A small network was shown many inputs. Here are its activations along a few directions, one row for each input.
Each table varies a few parts of the input and shows all the possible inputs, shuffled.
A made-up example of a description, with smaller parts first: values(2) and (point or line(9) or (line(4) and ring(8))).
Shared parts are said once, and a part with two or three values counts as separate values.
In the rows, zero is written as 128.

A family of inputs:
R1: [159 159 136 164 122 110  89 179 138 186 112 120 108 153 168]
R2: [164 146 141 161 112  93  89 178 128 189 109 106  98 138 164]
R3: [117 118 107  46 112 173 162  90 186 132 134 108  76  97  98]
R4: [ 93  72 101 113 186 180 135 112  77 115  84 154 144  46  83]
R5: [109 176 139 157 117 129 105 173 150 148 129 106 154 204 148]
R6: [ 97 123 158 159 149 126 134 111  68  69 184 147 188 149 145]
R7: [136 131 133 152 186 107 147 146  73 115 159 173 127 136 175]
R8: [178  93 157 152 164  81 127 139  47 135 152 163 111  96 166]
R9: [107 113 148 101 153 147  61 133 205 144  97  69  88  98  69]
R10: [165 106 141 149 175  87 135 143  57 129 154 161 107 105 177]
R11: [121 115 111 128 142 171  87 165 201 146  84  81 126  76  65]
R12: [186 150 102 137  95  90 160 123 136 139 123 156  89 145 167]
R13: [195 138 109 136  85  78 157 121 127 141 119 147  82 131 163]
R14: [ 81  82 137  77 195 187 130  89  85 139 117 143 129  62 108]
R15: [133 170 100 130  90 107 175 113 147  99 140 135 131 193 150]
R16: [158 162  97 135  96  87 176 124 141 130 126 150  98 160 163]
R17: [124 161 112 130  66 106 161 102 145  92 149 147 158 187 137]
R18: [ 97 170 146 157  94 126  90 159 147 138 138 111 177 196 137]
R19: [119  67  97 118 209 166 131 128 130  94 135 125 137  49  75]
R20: [ 95 121 140  70 136 195  93 147 188 175 122  72  97 107 104]
R21: [145 109  80  94 117 151 164 112 198  98  90 116 116  62  69]
R22: [128 170 142 157 118 115 105 178 146 166 122 120 143 184 151]
R23: [ 92  84 140  61 200 188 139 108 118 117 167 131 104  72 113]
R24: [ 82 114 136  88 130 195  85 126 154 200  73  85 121  97  99]
R25: [ 96 162 157 171  86 131  88 146 139 129 139  92 179 183 132]
R26: [204 124 123 137  74  66 152 117 116 148 118 145  84 121 153]
R27: [129 130 143 144 181 110 151 143  75 107 166 174 151 151 164]
R28: [119 103  67  98  96 165 160  90 146 128  50 135 117  71  70]
R29: [110 111  98  57 106 167 155  64 155 155  83 122 104  94  98]
R30: [110 156 170 172  65 127  79 137 125 122 145  90 189 175 113]
R31: [119 153 122 142  58 106 163  89 136  83 150 123 158 174 132]
R32: [131 170 131 162 123 107 105 181 143 176 115 114 117 168 163]
R33: [107 139 134 145 180 122 149 135  78  86 174 154 158 168 163]
R34: [134  96 112  76 125 130 130  77 205  97 108 102  70  94  70]
R35: [153 163 103 129  91  93 174 118 142 118 133 149 120 173 153]
R36: [137 147 136 145  38 107 150  80 123  75 155 126 171 167 112]
R37: [177 132 157 164 101  86  81 174 118 195 108 109 103 129 154]
R38: [109  76 145  83 213 136 106 103 130  81 145 126 103  60  74]
R39: [ 98 130 146 145 156 121 136 124  76  78 183 166 185 162 150]
R40: [111 116 170 160 127 122 125 102  54  62 189 144 198 141 125]
R41: [159 117 140 149 184 102 141 147  68 128 156 176 118 121 178]
R42: [ 96 101 110 120 123 184  90 149 157 173  39 103 141  82  77]
What do these inputs look like to the network? -> values(3) and (ring(5) or line(9))
The inputs of R11 and R21 match in every part but the values(3) part. If R30 is changed in the same way as R11 into R21, which row does it become? -> R36
The inputs of R18 and R17 match in every part but the values(3) part. If R22 is changed in the same way as R18 into R17, which row does it become? -> R35
Change only the values(3) part in R2. List by row number the other rows that result. -> R10, R13

A family of inputs:
R43: [ 95 112 113  82  93 195  94 100 187 162 103  74 140 104  71]
R44: [165 181 138 205  52  47 124 149  97 137 126 130 162 181 170]
R45: [147 132 168 189 120  56 123 153  62  83 189 158 157 152 154]
R46: [151 100 109  99 125 148 112 166 183 168  82  95  85  74 113]
R47: [129 196 138 163  82 104 143 170 106 160 146 149 140 228 191]
R48: [132 203 152 155 108  81 133 168 150 150 170 131 147 224 193]
R49: [118 175 157 143 167  98 148 152  76 110 201 159 161 193 189]
R50: [158 140 168 186 146  85 119 143  73  73 203 152 140 172 158]
R51: [144 193 134 188  61 102 141 157  92 157 127 149 147 215 196]
R52: [168 170 155 196  76  75  99 151 134 105 173 118 128 208 161]
R53: [116 122  78 105 114 170 100 125 195 168  73 118 121  96  68]
R54: [160 181 134 200  61  72 126 143  92 143 112 145 165 196 194]
R55: [135 157 169 161 172  91 129 141  96  84 208 158 153 184 190]
R56: [130 148 150 179 134 107 159 140  38 118 159 188 167 177 204]
R57: [155  74 145  71 191 146 124 104 110 163 107 149  76  44 101]
R58: [ 79  93 107 114 194 188 134 114 144 115 122 118 130  54  82]
R59: [186 144  63  92  34  86 234  48 172  81 136 157  89 151 131]
R60: [121 112 116 101 111 186 123 144 195 144  79  74 137  99  67]
R61: [120  74 117  91 214 146 129 116 115 159 125 119  72  57 120]
R62: [150 148 150 192 123  69 132 138  34  95 155 164 177 147 173]
R63: [149 151 138 187 124  84 141 126  23 105 140 176 180 164 186]
R64: [ 81  77 125  71 159 206 108  86 127 121 132 108 155  68  71]
R65: [ 73  67 135  85 183 175 129  91 142  99  99 117 138  86  66]
R66: [149 192 158 172 105  80 113 156 158 124 177 124 137 221 189]
R67: [138 112  99 103 141 136 113 126 171 201  94  81  55  96 113]
R68: [113  79  99  89 203 154 115 128 131 110  85 135 107  68  92]
R69: [ 94 132  96 122 127 174 119 131 204 155  88  85 113  92  78]
R70: [ 99  92  94  93 179 185 115 115 133 126 104 151 132  57  72]
R71: [ 59  83 148  66 153 189  99  81 131  98 130  94 129  60  77]
R72: [166 116 136  79 123 139 106 124 169 199  74 115  58  80  99]
R73: [ 89 103 125  94 116 161 115 107 202 142  68  82 120 121  67]
R74: [114 155 147 151 140 112 157 154  51 125 176 186 156 194 191]
R75: [142  66 115  90 186 161 128 147 117 132 114 123  96  37 113]
R76: [123 120  91  99 133 148  99 146 191 146  56 100  88 102  94]
R77: [110  78 122  92 171 199 139 124 130 107 112 103 149  63  66]
R78: [172 109  76  80 101  96 249  34 111  41 165 191 103 114 132]
R79: [ 75 121 137  74  86 175  84  98 190 138  96  61 111  97  73]
R80: [161 158 161 203  58  39 109 167 132 123 159 127 145 186 159]
What do these inputs look like to the network? -> values(2) and (point or ring(8) or line(10))
The inputs of R75 and R46 match in every part but the values(2) part. If R57 is changed in the same way as R75 into R46, which row does it become? -> R72
Change only the values(2) part in R45. List by row number the other rows that result. -> R80

A family of inputs:
R81: [142 174 138 165 110  96  73 173 155 165 125 110 117 163 149]
R82: [144 146 150 146 133 115 104 175 114 150 133 150 144 150 156]
R83: [134 142  99 142 140 120 177  98 109  91 157 167 151 157 143]
R84: [132 148 141 176  90  83  87 141 136 155  94 110 132 165 131]
R85: [139 160 148 166 123  95  93 180 163 156 137  89 119 171 148]
R86: [127 152 141 158  82 110 106 133 103 180  99 117 140 156 156]
R87: [142 126 136 122 140 103 164  81  89  83 193 162 144 135 143]
R88: [151 152 115 159  52 128 137 129 127 133 130 109 136 148 142]
R89: [150 173 111 145  70  92 130 112 183 129 137 111 130 179 125]
R90: [139  91  88  64 121 174 133 116 186 196  63  99  51  47  89]
R91: [132 119 164 146 182 109 110 143  62 119 183 165 127 122 163]
R92: [133 165 149 147 115 123 112 172 130 181 141  97 127 161 172]
R93: [138 163 113 134  66 125 154 107 151 153 144 125 129 176 143]
R94: [139 144 134 111  96 112 160 119 139  98 125 154 130 179 143]
R95: [146 136 160 146 148 119 121 178 122 138 142 126 146 159 156]
R96: [124 140 135 156 187 115 139 166  88 122 158 141 148 141 171]
R97: [131 164 140 154 106 128  97 169 124 189 132 125 117 160 167]
R98: [ 51  86 108  86 197 218 115 107 142 101 105 108 154  68  59]
R99: [118 128 128 166 154 103 132 126  61 121 115 162 161 135 155]
R100: [139 123 152 157 115 106 114 138  95 137  99 147 159 153 139]
R101: [137 124 103 168 123 117 167 126  85  78 149 156 157 125 140]
R102: [151 145 123 126  93 112 161 114 142 114 145 151 157 166 132]
R103: [130 104 166 153 161  97 117 105  42 106 147 158 147 123 150]
R104: [131  68  76  74 193 166 161 110 143 137  80 143  72  28  88]
R105: [148  95  88  79 127 143 113 122 217 171  58  88  47  54  68]
R106: [144  54 112  53 195 152 144  89 122 126 113 136  66   7  89]
R107: [122 139 127 163 178 120 124 162  82 130 148 169 138 139 166]
R108: [ 66 116 119  88 127 190  68 122 216 139  85  52 132  89  41]
R109: [130 124 148 107 143 104 164  86  86  67 173 165 118 148 153]
R110: [155 152 115 174  56  95 119 139 159 112 127 101 131 152 120]
R111: [132 169 123 130  71  89 133 121 180 116 120 116 103 190 134]
R112: [119 145 110 124 139 115 178 105 106  78 139 169 129 165 156]
R113: [ 55 106 121  78 123 222  91 117 185 163  92  67 132  86  59]
R114: [153 107 140 151 128 109 150 103  65  63 180 149 146 110 139]
R115: [ 68  89 132  70 150 209  99 123 175 125  94  92 159  76  48]
R116: [153  73  99  56 149 161 141 122 176 158  65 124  78  38  78]
R117: [123 166 124 116  65 119 154 115 148 140 126 127 107 184 155]
R118: [ 56  63 147  71 199 203 105  92 122  93 143 107 142  48  56]
R119: [137 116 173 143 194 110 124 145  69 107 190 138 134 129 166]
R120: [159 130 126 152  78 112 148 139 118  98 134 138 163 136 131]
What do these inputs look like to the network? -> line(5) and (values(2) or line(6))
The inputs of R111 and R117 match in every part but the line(5) part. If R105 is changed in the same way as R111 into R117, which row does it become? -> R90
The inputs of R110 and R101 match in every part but the line(5) part. If R84 is changed in the same way as R110 into R101, which row does it become? -> R99
Change only the line(6) part in R120. List by row number the other rows that result. -> R82, R94, R95, R100, R102
Change only the line(5) part in R85. List by row number the other rows that result. -> R92, R95, R96, R119

A family of inputs:
R121: [139 163 132 104 112 116 138 132 164 164 144 114  97 159 153]
R122: [104 153 115 126  87 149 151 124 145 111 145 126 160 176 129]
R123: [142 125 168 126 151 112 111 125 139 120 181 124  92 118 133]
R124: [ 84  62 100  62 194 217 119 124 148 156  70 123 106  39  72]
R125: [170 131 120 170  99  87 114 140 125 149 100 119 126 113 127]
R126: [138 125 111 136 143 115 157 108  73 129 111 171 140 112 152]
R127: [108 168 126 108 121 114 128 138 171 148 133 122 113 189 148]
R128: [110 112 148 136 130 136 130 117 117  70 180 131 164 138 110]
R129: [173 126 133 162 102 100 100 161 130 155 113 108 118 121 142]
R130: [103 154 138 170 113 125  81 164 129 126 137 110 159 150 126]
R131: [150 126 122 172  87 104 105 117 110 133 101 139 149 129 123]
R132: [166 109 116 130 143  86 150 100 129  95 150 133 111 103 115]
R133: [153 121 104 139 151 106 157 139  88 131 115 158 110 106 157]
R134: [116 131 158 117 166 106 116 133 137 107 167 124 116 154 122]
R135: [119 153 116 114  71 126 165  95 131 121 117 137 151 157 136]
R136: [105 132 149 132 150 127 118 125 128  73 177 122 144 144 122]
R137: [170 107 137 119 146 100 137 124 136 103 160 128 101 113 129]
R138: [141 154  98 127  79 118 164  96 133 117 109 140 113 151 128]
R139: [115 123 131 129 132 128 157 116  65 125 118 164 163 124 153]
R140: [160 146  90 121  91 104 165 116 158 133 114 138 104 146 138]
R141: [166 118 125 123 155 119 149 162 103 147 130 162 106 116 161]
R142: [146 114 130 135 122 103 143  90 104  74 144 141 117 114 110]
R143: [ 98 126 129 144 145 151 146 148  76 110 145 147 166 137 148]
R144: [149 138 154 154 117 107  79 154 128 177 136  97 115 137 147]
R145: [134 122 142 121 170 127 122 152  98 169 149 145 106 136 174]
R146: [126 110 142 128 115 123 134  88 104  77 156 151 152 124 119]
R147: [ 98  78 113  95 140 197  77 127 179 166  55  76 115  40  45]
R148: [114 136 144 186  97 136 108 144 111 132 138 106 179 145 120]
R149: [ 94  53 115  54 175 199 107  97 183 108 104  96  98  35  38]
R150: [103 175 119 119 110 139 142 126 159 125 141 120 147 179 139]
R151: [171 155 112 107  96 114 162 138 167 148 125 130  94 142 143]
R152: [109 143 152 126 189 126 133 153 103 153 119 137 129 150 167]
R153: [ 96 142 132 138 168 144 131 152  91 120 143 146 152 148 157]
R154: [ 90 100  87  46 136 212 130  98 211 156  67  90  94  65  56]
R155: [118 149 162 164 130 112  82 165 134 149 108  96 131 161 141]
R156: [130 128 137 168  77 123 102 123 101 130 109 135 170 138 126]
The inputs of R134 and R127 match in every part but one. If R128 is changed in the same way as R134 into R127, which row does it become? -> R122
What do these inputs look like to the network? -> values(4) and (point or ring(8))
List by row number the other rows that have the values(4) part in common with R156. -> R125, R129, R130, R131, R144, R147, R148, R155
Change only the values(4) part in R126. List by row number the other rows that result. -> R131, R138, R142

A family of inputs:
R157: [175 151 135 146 123  65 194  94  74  75 200 175 122 180 193]
R158: [148 147 154 189 131 101 132 150  42 114 152 176 186 179 185]
R159: [118  78 117  82 173 166 110 119 139 145  84 110  83  44  84]
R160: [112  85 109  68 191 189 124 132 162 160 106 114  94  56  91]
R161: [143 200 113 169  57  86 100 156 201 177  89 102 116 221 146]
R162: [126  70 117  97 177 160 102 118 148 152  88 104 102  38  74]
R163: [107  84 113  72 183 179 122 130 143 152  93 112  82  60  86]
R164: [ 95  95 114  83 135 174 124  91 154 109  94 105 119  73  64]
R165: [149 187 148 142  16 100  99 149 189 200 104  87 114 207 149]
R166: [138 148 127 180 113  73 178 119  40 107 163 182 162 170 193]
R167: [ 91 109 105  63 152 196 137 105 180 115 114 112 135  82  80]
R168: [104  85 113  97 137 168 116  91 163 115 100  98 138  68  52]
R169: [127 147 184 183 160  77 128 171  65  93 183 149 174 185 186]
R170: [181 141 132 162 116  58 178 123  73  77 182 206 138 164 177]
R171: [ 87  96 109  67 134 184 126 100 166 105 104 113 121  82  84]
R172: [111 160 178 190 159 102  96 150  52 112 210 151 169 182 183]
R173: [166 192 111 186  18  99 110 177 187 168 110  79 123 186 149]
What do these inputs look like to the network? -> values(3) or line(6) or (values(2) and line(4))
A walk changes only the line(6) part. It starts at R172 and steps to R169. List the rest of the walk in order. -> R158, R166, R170, R157
Change only the line(4) part in R168. List by row number the other rows that result. -> R164, R167, R171

A family of inputs:
R174: [141 118 122  84 125 133 120 124 218 137 104  94  84 120  84]
R175: [154 152 169 207 142  55 107 140  48 114 186 161 162 179 186]
R176: [105  74 106 107 146 176 100 135 145 166  46  86 113  35  71]
R177: [ 82 127 132 109 188 170 154 120 105  87 177 140 171 139 134]
R178: [158 143 102 163  58  78 176 117 103 120 107 148 139 148 155]
R179: [ 84 132 130 149  93 143 121 123 127 107 113  99 181 141 103]
R180: [ 99  60 112  91 195 182 103 100 120 153  83 121 110  28  68]
R181: [118 107  84 103 144 193  87 146 191 172  50  87 102  60  70]
R182: [ 90 159 109 149  91 161 111 138 172 116 118 103 167 166 101]
R183: [137  89 125  95 158 126 124  73 144  87 144 118 104  74  78]
R184: [163 146 180 203 100  66 104 168  57 130 179 154 170 169 182]
R185: [ 98 108 117  71 140 199  90 133 186 213  66  74  67  76  93]
R186: [152 159 164 226  92  50 108 178  71 131 149 129 162 187 187]
R187: [102 118 147 130 103 162 116 109 111  99 140 118 188 128 100]
R188: [151 177 113 126  52 101 165 116 144 167 128 136  93 189 177]
R189: [115  53 123  91 155 196  98 124 127 162  73 107 117  24  65]
R190: [ 78 118 136 133 143 149 123  89 102  93 151 135 178 134 101]
R191: [153 200 174 186  86  71  94 173 113 174 169 113 119 227 211]
R192: [136 138 129  74 102 143 111 106 210 147 128  70  61 122 103]
R193: [165 187 165 192 109  61 100 187 122 160 145 133 144 224 195]
R194: [165 193 142 222  90  67  95 189 117 137 153 130 151 211 186]
R195: [147  83 136  91 116 137 120 102 153 103 137 111 112  65  74]
R196: [144 132 117 127 126  95 193 106  67  91 143 200 123 150 176]
R197: [ 77 128 144 109 161 159 135 109  93  74 149 148 167 142 127]
R198: [ 91  63 121  71 213 192 118 124 110 137  82 138  96  37  93]
R199: [ 90 160 131 112 109 151 114 137 180 143 112 110 165 173 110]
R200: [150 140 105 120 151 103 211 119  82 107 174 196 130 141 182]
R201: [145 155 177 186 160  65 122 164  37  98 185 177 148 188 210]
R202: [153 136 107 140 106  80 176  83  81 109 147 187 140 135 153]
R203: [142 130  97 107 105 135 113 127 215 116 115  93  94 102  77]
R204: [176 129 119 144  67  98 170 102  87 112 133 167 146 135 151]
R205: [127  92 121  71 201 144 159 113 147  91 174 133  96  75 107]
R206: [171 177  80 159  56  95 163 128 149 126 111 149 128 173 154]
R207: [ 77 166 141 112  87 166 111 122 168 153 134  87 135 181 126]
R208: [171 171 104 129  75  90 168 126 154 150 102 153 122 185 163]
R209: [118 102 107  73 163 187  92 144 196 196  41  90  95  73  78]
R210: [143 151 169 191 187  79 146 179  48 115 214 175 149 185 211]
R211: [121  85 134  78 176 137 142 101 133  75 143 138  88  84 100]
R212: [ 96  65 110  73 240 205 138 135 122 150 110 132 100  34  96]
R213: [136  96 120 114 108 121 124 112 168 104 107  86 105  82  79]
What do these inputs look like to the network? -> line(5) and line(8)
The inputs of R191 and R192 match in every part but the line(5) part. If R175 is changed in the same way as R191 into R192, which row does it become? -> R183
A walk changes only the line(5) part. It starts at R198 and steps to R211. List the rest of the walk in order. -> R197, R196, R201
Change only the line(8) part in R177. List by row number the other rows that result. -> R179, R182, R187, R190, R197, R199, R207
